These are the activations of a small network on made-up records, seen along a few directions, one row for each record.
After each row come some of the record's fields: FIGIM, SIFUL, PATEZ, KAVE.
The largest differences between rows may come from other fields.
In the rows, zero is written as 500.
Strong random noise was added to every row along 9 fixed directions; ignore it. To show where, here is one row again and again, with new noise each time:
[677 446 510 578 501 663 550 425 549 364 294 426 703 480 413 518 363 611
 315 453 513 489 393 269 533]
[529 436 356 385 671 518 507 598 425 307 590 604 483 587 598 533 350 427
 584 443 533 470 463 579 585]
[333 521 473 651 423 500 511 550 659 431 510 442 496 461 373 424 529 488
 455 584 426 392 388 488 763]
[676 465 590 237 539 469 556 331 502 481 147 540 605 243 653 416 426 385
 506 499 363 598 493 391 317]
[565 431 285 370 516 493 550 655 474 165 599 431 494 500 601 559 260 389
 507 406 524 306 416 419 722]
[543 486 501 374 288 287 761 426 414 389 319 419 513 501 590 387 340 443
 759 273 566 123 390 455 506]
[583 483 689 242 776 500 591 306 444 489 134 562 561 410 573 309 448 338
 573 519 395 695 421 561 458]
[645 511 666 353 522 475 606 273 369 473 304 541 606 349 478 387 430 410
 534 503 447 506 418 614 637]
[473 484 332 504 600 719 342 705 691 401 680 295 460 550 488 470 348 505
 366 508 564 593 439 392 721]
[510 411 504 797 666 653 509 464 603 345 308 764 730 484 294 637 570 629
 228 691 333 587 393 360 575]
[353 376 526 710 969 525 685 545 491 393 260 874 574 893 376 508 530 585
 623 513 496 532 316 528 469]

[608 495 710 387 637 575 443 425 498 816 435 433 463 515 476 355 489 485
 565 518 574 732 503 601 504] : FIGIM=zutu, SIFUL=furu, PATEZ=velo, KAVE=mam
[549 437 648 534 783 639 579 537 552 542 341 393 473 604 384 469 471 418
 388 527 487 659 325 348 683] : FIGIM=zutu, SIFUL=furu, PATEZ=tik, KAVE=mam
[407 445 517 559 853 668 575 587 469 411 453 373 468 962 410 399 374 549
 567 377 675 539 385 514 594] : FIGIM=kedin, SIFUL=vore, PATEZ=pifu, KAVE=til
[679 293 425 542 686 473 520 561 386 461 427 871 658 604 549 723 388 583
 513 507 510 479 551 427 349] : FIGIM=zutu, SIFUL=kulib, PATEZ=dade, KAVE=mam
[351 559 321 739 501 658 315 490 500 149 597 536 572 606 465 552 589 595
 309 498 435 558 591 645 322] : FIGIM=kedin, SIFUL=furu, PATEZ=velo, KAVE=mam
[542 413 434 342 490 412 468 672 482 544 591 473 410 473 636 562 383 380
 511 512 492 427 595 424 533] : FIGIM=kedin, SIFUL=vore, PATEZ=pifu, KAVE=mam
[676 498 498 450 611 618 345 190 228 273 483 785 786 373 534 569 484 558
 341 557 430 726 688 808 359] : FIGIM=kedin, SIFUL=kulib, PATEZ=velo, KAVE=puge
[920 416 585 235 407 459 547 471 375 664 568 540 524 131 552 658 328 349
 465 560 477 483 472 397 790] : FIGIM=zutu, SIFUL=kulib, PATEZ=pifu, KAVE=mam
[593 473 451 566 361 454 479 463 429 561 621 640 629 470 482 598 465 658
 489 510 592 425 610 497 472] : FIGIM=zutu, SIFUL=kulib, PATEZ=pifu, KAVE=puge
[437 486 497 451 535 373 494 573 601 703 495 654 473 425 571 513 568 515
 578 598 480 552 576 410 388] : FIGIM=kedin, SIFUL=kulib, PATEZ=pifu, KAVE=puge
[494 437 383 511 379 278 506 648 440 728 811 836 460 495 580 649 486 593
 740 541 615 308 592 594 561] : FIGIM=kedin, SIFUL=furu, PATEZ=pifu, KAVE=puge
[701 429 556 397 674 528 435 434 288 427 551 735 538 347 527 645 495 357
 392 640 372 667 559 667 609] : FIGIM=zutu, SIFUL=furu, PATEZ=pifu, KAVE=mam
[509 567 382 435 380 457 418 319 305 202 479 689 582 332 638 619 616 466
 440 515 327 523 699 689 160] : FIGIM=zutu, SIFUL=vore, PATEZ=pifu, KAVE=til
[441 476 406 408 503 474 368 571 593 609 603 632 346 349 669 546 616 378
 599 556 358 627 571 600 340] : FIGIM=zutu, SIFUL=furu, PATEZ=velo, KAVE=mam
[563 362 367 728 604 572 518 498 469 323 404 805 689 626 457 697 485 683
 438 482 464 467 495 465 319] : FIGIM=zutu, SIFUL=vore, PATEZ=velo, KAVE=mam
[675 395 376 509 373 535 435 599 407 687 773 544 474 663 572 580 278 633
 705 285 755 346 580 568 487] : FIGIM=kedin, SIFUL=kulib, PATEZ=velo, KAVE=mam
[707 588 747 557 333 660 565 331 503 932 455 233 523 557 328 334 429 706
 573 313 772 548 388 452 526] : FIGIM=zutu, SIFUL=kulib, PATEZ=pifu, KAVE=mam
[700 324 417 292 642 486 451 570 465 495 426 696 523 389 714 610 350 386
 546 498 421 572 583 410 373] : FIGIM=kedin, SIFUL=furu, PATEZ=velo, KAVE=mam
[737 511 528 307 515 497 522 430 353 658 624 585 542 442 578 561 430 558
 581 440 658 583 542 554 467] : FIGIM=zutu, SIFUL=furu, PATEZ=velo, KAVE=puge
[535 527 336 639 312 581 430 400 316 303 762 557 519 617 497 576 484 619
 638 322 606 351 542 827 448] : FIGIM=zutu, SIFUL=furu, PATEZ=velo, KAVE=til
[573 530 719 491 519 350 724 361 249 484 391 577 470 549 400 494 483 383
 624 436 509 331 345 676 735] : FIGIM=kedin, SIFUL=kulib, PATEZ=pifu, KAVE=mam
[431 540 376 648 181 533 412 494 578 384 491 216 503 571 553 436 493 609
 497 290 570 327 602 413 216] : FIGIM=zutu, SIFUL=furu, PATEZ=velo, KAVE=mam
[344 500 470 288 744 556 474 607 594 332 445 241 359 556 583 333 436 268
 509 531 435 614 461 495 634] : FIGIM=zutu, SIFUL=vore, PATEZ=pifu, KAVE=til
[490 472 492 381 492 335 614 620 557 602 461 595 391 418 598 526 521 428
 648 523 460 418 448 402 433] : FIGIM=zutu, SIFUL=furu, PATEZ=pifu, KAVE=mam
[510 472 445 659 586 415 650 533 473 453 457 915 607 583 443 784 603 675
 513 576 502 429 428 379 351] : FIGIM=kedin, SIFUL=kulib, PATEZ=dade, KAVE=faduk
[541 507 507 599 290 490 551 551 519 660 671 306 542 620 389 434 349 681
 550 397 767 293 470 405 747] : FIGIM=kedin, SIFUL=furu, PATEZ=pifu, KAVE=puge
[297 632 568 705 292 446 537 431 627 660 454 407 494 559 411 384 663 670
 548 444 561 415 501 460 340] : FIGIM=kedin, SIFUL=kulib, PATEZ=pifu, KAVE=puge
[472 510 675 623 680 591 706 541 667 678 326 379 444 674 288 408 510 546
 525 484 571 526 185 300 722] : FIGIM=zutu, SIFUL=kulib, PATEZ=pifu, KAVE=mam
[332 560 416 396 585 431 537 429 407 102 359 505 422 521 663 436 598 299
 538 428 314 498 517 636 252] : FIGIM=zutu, SIFUL=furu, PATEZ=pifu, KAVE=mam
[479 461 323 733 373 541 431 636 487 472 813 625 469 551 443 713 547 601
 486 503 544 389 510 549 564] : FIGIM=zutu, SIFUL=furu, PATEZ=pifu, KAVE=mam
[455 545 667 213 627 403 541 265 351 343 215 396 435 393 656 228 495 184
 644 431 348 596 503 786 438] : FIGIM=kedin, SIFUL=furu, PATEZ=velo, KAVE=mam
[520 467 424 527 399 512 476 647 512 377 709 272 503 516 390 499 324 465
 385 517 574 306 469 485 965] : FIGIM=zutu, SIFUL=vore, PATEZ=velo, KAVE=mam
[531 599 427 349 389 585 259 395 405 232 563 311 494 334 633 482 508 371
 302 483 388 648 702 670 320] : FIGIM=zutu, SIFUL=kulib, PATEZ=velo, KAVE=mam
[417 578 515 665 362 530 399 534 544 703 763 648 396 381 399 631 745 531
 407 683 412 576 536 608 543] : FIGIM=zutu, SIFUL=furu, PATEZ=pifu, KAVE=mam
[709 522 591 540 441 608 489 322 406 553 411 623 619 356 464 613 570 584
 342 511 432 613 549 459 297] : FIGIM=zutu, SIFUL=kulib, PATEZ=pifu, KAVE=mam
[507 443 509 648 403 561 423 505 665 629 317 471 512 494 543 506 558 595
 448 460 436 553 551 304 159] : FIGIM=kedin, SIFUL=furu, PATEZ=pifu, KAVE=mam
[438 632 419 272 428 338 660 334 330  79 429 474 545 399 640 404 468 388
 632 408 472 328 467 651 475] : FIGIM=kedin, SIFUL=furu, PATEZ=pifu, KAVE=faduk

Which values does each new row have?
[595 547 391 547 219 591 512 471 561 621 563 409 472 543 580 499 447 726
 692 243 676 373 468 427 192] : FIGIM=kedin, SIFUL=furu, PATEZ=pifu, KAVE=til
[263 704 418 379 344 407 523 470 574 396 657 279 380 436 534 260 543 458
 712 439 576 411 452 714 631] : FIGIM=zutu, SIFUL=furu, PATEZ=velo, KAVE=faduk
[651 402 313 518 561 662 336 593 464 185 545 526 563 418 609 753 467 439
 168 536 350 614 639 317 337] : FIGIM=zutu, SIFUL=furu, PATEZ=pifu, KAVE=mam
[496 521 429 491 453 633 372 528 530 148 496 208 514 383 493 495 423 347
 173 533 364 536 516 389 683] : FIGIM=kedin, SIFUL=furu, PATEZ=pifu, KAVE=mam
[716 489 551 400 366 571 474 532 685 692 404 357 471 227 526 587 477 460
 342 531 420 592 444 170 489] : FIGIM=zutu, SIFUL=kulib, PATEZ=velo, KAVE=mam
[401 419 366 383 728 526 377 594 436 254 522 482 500 643 626 441 393 384
 465 501 462 576 649 596 455] : FIGIM=zutu, SIFUL=vore, PATEZ=pifu, KAVE=mam
[486 479 628 575 659 567 462 553 618 798 590 575 493 467 292 460 544 532
 446 722 505 646 421 544 889] : FIGIM=zutu, SIFUL=vore, PATEZ=velo, KAVE=mam
[336 468 402 614 463 571 383 624 620 407 610 307 404 594 485 404 448 441
 486 468 482 442 489 525 667] : FIGIM=kedin, SIFUL=furu, PATEZ=pifu, KAVE=mam
[755 304 424 600 616 564 497 426 314 371 340 874 792 566 532 753 408 673
 357 493 472 523 652 380 194] : FIGIM=zutu, SIFUL=vore, PATEZ=pifu, KAVE=mam
[576 447 358 464 611 442 594 668 368 440 812 675 484 605 498 681 399 540
 594 497 670 393 432 534 761] : FIGIM=zutu, SIFUL=furu, PATEZ=pifu, KAVE=puge
[415 517 491 519 293 382 370 569 570 784 686 538 398 360 528 480 586 494
 567 607 470 474 659 599 505] : FIGIM=zutu, SIFUL=vore, PATEZ=pifu, KAVE=mam
[516 534 473 376 540 565 378 591 559 640 684 389 426 458 562 490 497 493
 455 556 583 677 590 448 503] : FIGIM=zutu, SIFUL=furu, PATEZ=pifu, KAVE=puge
[552 464 469 676 414 613 463 582 474 460 622 301 512 707 397 530 367 604
 411 373 654 371 489 448 616] : FIGIM=kedin, SIFUL=kulib, PATEZ=pifu, KAVE=mam
[631 466 392 434 735 646 365 568 307 421 710 674 440 671 597 692 468 484
 461 428 560 700 613 646 327] : FIGIM=zutu, SIFUL=kulib, PATEZ=velo, KAVE=mam
[371 532 424 687 162 392 450 642 713 614 603 513 388 299 464 647 711 501
 385 626 337 370 541 316 464] : FIGIM=zutu, SIFUL=furu, PATEZ=velo, KAVE=mam
[680 436 543 371 499 426 679 482 402 616 377 523 504 575 590 480 309 539
 748 285 650 342 389 447 449] : FIGIM=kedin, SIFUL=vore, PATEZ=pifu, KAVE=mam
[451 560 380 495 413 502 367 487 551 494 579 553 613 436 561 486 512 669
 432 525 547 563 680 514 287] : FIGIM=kedin, SIFUL=vore, PATEZ=velo, KAVE=puge
[598 447 363 667 527 588 568 602 393 452 686 605 562 824 473 733 460 753
 482 341 747 415 511 379 324] : FIGIM=zutu, SIFUL=furu, PATEZ=velo, KAVE=puge
